Each row below holds a small network's activations on one input, seen along a few directions.
In each table, some parts of the input vary, and every possible input appears once, in random order.
Descriptions start from the smaller parts, as in this example, which fits no table here: line(6) and (point or ring(9) or (values(2) and ring(8))).
Shared parts are said once, and a part with two or three values counts as separate values.

Other details of the inputs vary at random and push rows far along two fixed directions, the same in every table; ignore that.

A family of inputs:
row 1: [ 52 -31 -22  70 -50 -47  26 -20 -10 -33  -8]
row 2: [-16  96  33  30  42  32 -31 -12 -11  49 -29]
row 3: [-57 -62  47 -46  29   5 -18  46   3 -25  51]
row 4: [-30 -33  43 -89  15   7   4  40 -11 -45  48]
row 5: [-59 -43  29 -86   1  11   0  17  16 -48  34]
row 6: [-20 -41  45 -91  35  -4  19  34   1 -42  31]
row 7: [  1  81  -4   2  36  33 -65 -35   4  50 -24]
row 8: [ 42 -22 -23  73 -69 -35  10 -15 -23 -35   9]
row 9: [ -8  92 -11  -4  50  38  -5 -52  20  16 -42]
row 10: [-57 -45  20 -78   0  22  -1  26  33 -62  36]
row 11: [ 51 -23 -42  34 -53 -30  66 -16 -18   0   9]
row 12: [ 35 -30 -22  75 -45 -42  50  19  -6  15  -2]
row 13: [ 40 -35 -34  63 -58 -30  39  24  -6   9 -29]
row 14: [ 52 -42 -59  48 -49 -40  15  -5   9  18   1]
row 15: [ 30 -26 -35  65 -77 -19  23  29 -19   7 -13]
row 16: [-34 -72  33 -77  13  -8 -23  50  35 -34  -6]
row 17: [-40 -43  44 -87   5  16   5  25   2 -41  42]
row 18: [ -9  89  -2 -12  47  25  -4 -59   3  28 -42]
row 19: [ -5  86   1   2  25  32 -61 -19  -2  41 -52]
row 20: [ -7  78  -2  17  56  43 -53 -37  -7  56  -7]
row 21: [ 34 -41 -38  75 -28 -40  43   4 -17  17  16]
row 22: [  4  70  -1  15  76  31 -38 -43   6  59 -24]
Description of these inputs: values(2) and (point or line(4) or ring(6)).
Question: Changing only the values(2) part turns row 11 into row 17. The same change can be made to row 12. Which row results?
Answer: row 2
Question: Start at row 15 and move only the ring(6) part, one step at a time. The first step leads to row 19. Which rows follow, in order?
Answer: row 7, row 20, row 3, row 2
Question: Which other rows does row 7 become when the values(2) part takes its other values? List them by row number.
Answer: row 14

A family of inputs:
row 23: [ 13  19 -23  27  -6 -10  28 -31  -9  14 -11]
row 24: [ 11  10 -14  -9 -18   2  -9  -8   7 -15 -12]
row 25: [-21  20   7 -46  31  34 -33  -9   4  11  12]
row 26: [ 6  7  1 10 11  0 19  2 -1  7 18]
row 27: [  6 -18 -19   4   7  -6  -5  22  31  34 -40]
row 28: [ 16   6 -11 -13  -8   0   7 -16   3 -14 -15]
row 29: [ 23  18   0  36  -4 -17  24 -14 -26  22 -11]
row 30: [-35  19  10 -29  37  33 -27  -3   2   8   9]
row 31: [ -3   4  11  15 -14  -7 -16  12 -14  10  -2]
row 32: [-18  23  41 -25  35  21 -10  -3  10 -12 -20]
row 33: [-25  27  14 -34  51  19  -5  -6   7   0  10]
row 34: [-33 -72  27 -33 -28 -10  -3  42  17 -35  34]
row 35: [-14   5 -12   7 -17   1 -11  -5   2   1  -1]
row 36: [-25 -72  16 -45 -12 -13  20  30  17 -59  15]
row 37: [-11  28  28  -9  31  11   5 -19   1  13  -9]
row 38: [ -3   9 -10   7 -12   2  -4  -3   6 -18 -14]
row 39: [ 11   7   7  11  15  -9  14  12 -18   9  15]
row 40: [ 21 -31 -31  -9 -22 -17  30   4   0 -12  34]
row 41: [  7 -34 -27  -5 -51 -15   1   4   4 -11  17]
row 42: [ 14  18 -21  42 -14  11   2  -8 -14  28   9]
row 43: [ 11 -28  -6  30  23 -14 -35  -6  17  18  -2]
row 44: [ 20  26 -10  42 -24  -1   2  -8  -1   1 -20]
row 45: [ 27  20 -27  11 -12  -9  22 -37  -8  16  -8]
row 46: [ 12   4  16  12   0  -8   8   7 -14  -8 -18]
row 47: [-18  26  43 -20  29  14 -32  14  -2 -10 -21]
row 48: [  7 -41  -8  20 -28 -12   9  29 -22   3  30]
Question: What is each input in this table made of?
Answer: values(2) or (line(4) and ring(6))
Question: Which other rows does row 34 become when the line(4) part takes its other values? List them by row number.
Answer: row 31, row 35, row 41
Question: Which other rows belong to the same alternative as row 43? List them by row number.
Answer: row 27

A family of inputs:
row 49: [ 14  34 -23  45 -26  -2   6   2  -6  14 -27]
row 50: [-13 -50   0  -1 -11  -9  -8  21   5 -14  39]
row 51: [ 12  24 -29  37   8 -19  32 -22 -29  29  -2]
row 52: [ 14  28 -40  39 -25   8  -8 -27 -10   6  -5]
row 53: [-45  67  21 -55  80  30 -15 -33   2  11 -22]
row 54: [-24  38  53 -44  60  36  -9   3 -18  20  13]
row 55: [-38  34  39 -35  46  31 -32  15  17   2 -37]
row 56: [ -4 -58   7  -1  -4 -16 -10  22   2   0  40]
row 57: [ 20  29 -41   9 -11 -20  29 -45 -22  17 -13]
row 58: [-32  43  34 -59  25  27 -47  -9   5  -8 -24]
row 59: [ 34  40  -3  36 -11  -6  31  -6 -24  36  20]
row 60: [ -9  39  42 -35  75  21 -24  -4   6 -31 -13]
row 61: [ -2 -61   5  -5  -4 -14   5  34  16  -3   3]
row 62: [ 25  33 -30  23 -41   2 -10 -31 -17   6 -14]
row 63: [-12 -42  -1 -17 -28  -8   9  32  17 -30 -12]
row 64: [-11 -22  29  -5  -9 -11  -8  39  -8  -1   3]
row 65: [ 24  17 -29  48   4  -7  -7 -16   1  38  -4]
row 66: [ 18 -37   2 -17   1 -18  17  13   6 -63  11]
row 67: [ 25  36 -25  21 -41  -9   0 -16  -8  10 -34]
row 68: [-15 -40  12  -3 -24 -13  -2  39  -6 -21  16]
row 69: [-44  64  67 -18  70  33 -23 -37  16  -6 -30]
row 70: [-35  40  23 -59  55  38  -4 -17   1  -4  -5]
row 71: [-11 -21  32 -18 -15 -14  15 -26  12 -39  -4]
row 72: [ -1 -57  20  -4 -11 -20   3  43   4   0   2]
row 73: [-10 -22  -4 -30 -22   3 -20  -7   1 -24  15]
row 74: [ -5 -45 -12 -29 -30  -9 -11  -2  13 -26  28]
row 75: [ 23  22 -44  35  -6  -1  -4 -28  14  23 -13]
row 76: [-10 -44   4 -18  -2  -8  35  21 -16 -14  33]
row 77: [ 14  23  12  65  -8 -15  24 -34 -11   6 -15]
row 78: [ 23  22 -33  35 -20  -1   7 -10   9  17 -42]
row 79: [  3 -64  15  -4  -3 -18   1  36   8   6   7]
row 80: [ 11  38 -24  45 -23   2  -3  -5 -13  12 -20]
row 81: [  5 -54 -10 -34 -21 -17  -1   7  26 -14   2]
row 82: [-13 -52 -13  -7  -8  -5  -3  16  20 -18  32]
row 83: [ 19  23 -13  53 -11  -1 -17 -14 -31  30   6]
row 84: [ 24  28 -12  36   3  -3  27 -17 -41  37   5]
row 85: [ 17  31 -33  31  -5   5  36 -22 -23  18  -1]
row 86: [  0 -61   7  -3   0 -21  -7  26   9   5  32]
row 87: [  6 -22   2 -47 -32  -9  34   8   8 -25  35]
row 88: [ 28  32 -36   8 -20  -1  30 -41 -25  14  -8]
row 89: [-15 -48   3  -1 -16  -6  -9  24  -6 -20  34]
row 90: [ 28  28 -26  22 -36  -8   2 -16  -4  13 -45]
row 91: [-28  19  36 -33  66  23 -40   5  22  24 -16]
row 92: [ 19 -43  17  -4  11 -24  14  25  -7 -47  20]
row 93: [-22 -43 -11 -21   3 -21  37  13  -4 -20  24]
row 94: [-33  24  22 -36  63  29 -41  -5  30  13  -6]
row 95: [ -5 -38   9 -18  -9   1  37  27 -13 -14  39]
row 96: [  6 -56  -7 -33 -23 -14   2  12  24 -15  -8]
row 97: [-20   1   4 -21  -7  18 -19   3   4 -23   3]
row 98: [ 17  27 -18  51 -22   3  -7  -8 -25  18  -3]
row 99: [ 31  26 -28  20 -26  -6  -1 -21   3  21 -45]
row 100: [ -1 -27  14 -19 -13  -9  37  31   1 -13  46]
row 101: [ -5 -57  -4  -9  -8  -8   8  30  26 -12  -1]
row 102: [-18 -44  -7  -5 -21   0  -5  20   3 -29  30]
row 103: [ -3 -55 -10 -19 -14  -7   7  22  29 -18  -6]
row 104: [ 32   8 -16  49   0 -13  -4  -7  -6  47 -13]
row 105: [ 29  21 -43  23 -22  -4 -11 -41   2  20  -6]
row 106: [ -6 -56  -8 -10  -6 -10   5  26  28 -10   9]
row 107: [-14 -35  -1 -18 -34  -9   7  32  14 -33  -2]
row 108: [-10 -50 -19 -16 -14  -5  -3   8  23 -24  27]
row 109: [ 25  20  -3  52 -16 -12   0   8 -20  34 -30]
row 110: [-16 -35  -4 -17 -34  -6   1  26   7 -36   7]
row 111: [ 23  42 -32  21 -14  17  35 -26 -16  13  -2]
row 112: [ 56  37 -21  21  -3 -15   7 -37 -16 -18 -23]
row 113: [-15 -17   6  -7  22   5 -22   6  10   6  21]
row 114: [  3 -33  -3 -46 -28   1  35   4  -6 -26  28]
row 115: [ 13  28  -4  52 -18  -9  26 -47   2  -9 -24]
row 116: [-34  58  38 -34  68  41 -42   0  23  21 -48]
row 117: [ 24 -46  27  -2  12 -29  10  27 -15 -39  24]
row 118: [ 21  40 -27  30  -8  16  36 -17 -20  19   3]
row 119: [-35  35  56 -30  45  22 -48  16 -11  12 -10]
row 120: [ -5 -24   4 -23 -17  -3  40  27  10 -22  42]
row 121: [-40  39  34 -35  41  41 -44   1   5  -6  -6]
row 122: [ 28  49 -29  21 -22   5  37 -20  -3  12   7]
row 123: [ 22  24  -8  52 -21  -2 -11  -6 -33  27   1]
row 124: [ 18  24  23  65  -4 -18  18 -34 -19  16 -12]
row 125: [ 24  17 -18  49 -10  -8   4   3  -4  33 -33]
row 126: [-28  24  20 -47  55  30 -38  -8  35   9 -25]
row 127: [-13 -40  14  -5 -23 -16   5  45   1 -18   7]
row 128: [ 16  25 -17  37  12 -22  26 -21 -37  39   0]
row 129: [ 20  23 -14  50 -17  -7   4   6 -12  26 -33]
row 130: [-41  32  25 -33  52  37 -47  -9  18   3   6]
row 131: [-39  63  22 -39  62  48 -58 -29  20   9 -11]
row 132: [-22  26  20 -59  49  23 -47 -24  28   9 -13]
row 133: [ -8 -53  10   0 -11 -13 -12  23  -3  -5  43]
Question: Changing only one part turns row 70 into row 76. The same change can be made to row 122. Which row results?
Answer: row 100
Question: Changing only one part turns row 56 into row 108. The same change can be made to row 128. Which row results?
Answer: row 53
Question: Changing only one part turns row 67 into row 64. The same change can be made to row 62. Which row results?
Answer: row 123
Question: What is each input in this table made of?
Answer: line(5) and (values(2) or line(4) or ring(11))
Question: Start at row 59 and move only the line(4) part, one step at a time. The first step leads to row 54. Which rows follow, in order?
Answer: row 84, row 128
Question: Which other rows does row 103 become when the ring(11) part takes its other values? List them by row number.
Answer: row 52, row 63, row 75, row 78, row 97, row 107, row 108, row 110, row 126, row 131
Question: Which other rows does row 69 become when the values(2) part takes its other values? List them by row number.
Answer: row 60
Question: Which other rows does row 54 become when the line(5) part takes its other values? List them by row number.
Answer: row 95, row 111, row 114, row 118
Question: Which other rows does row 87 become when the line(4) part takes its other values? List them by row number.
Answer: row 57, row 88, row 114
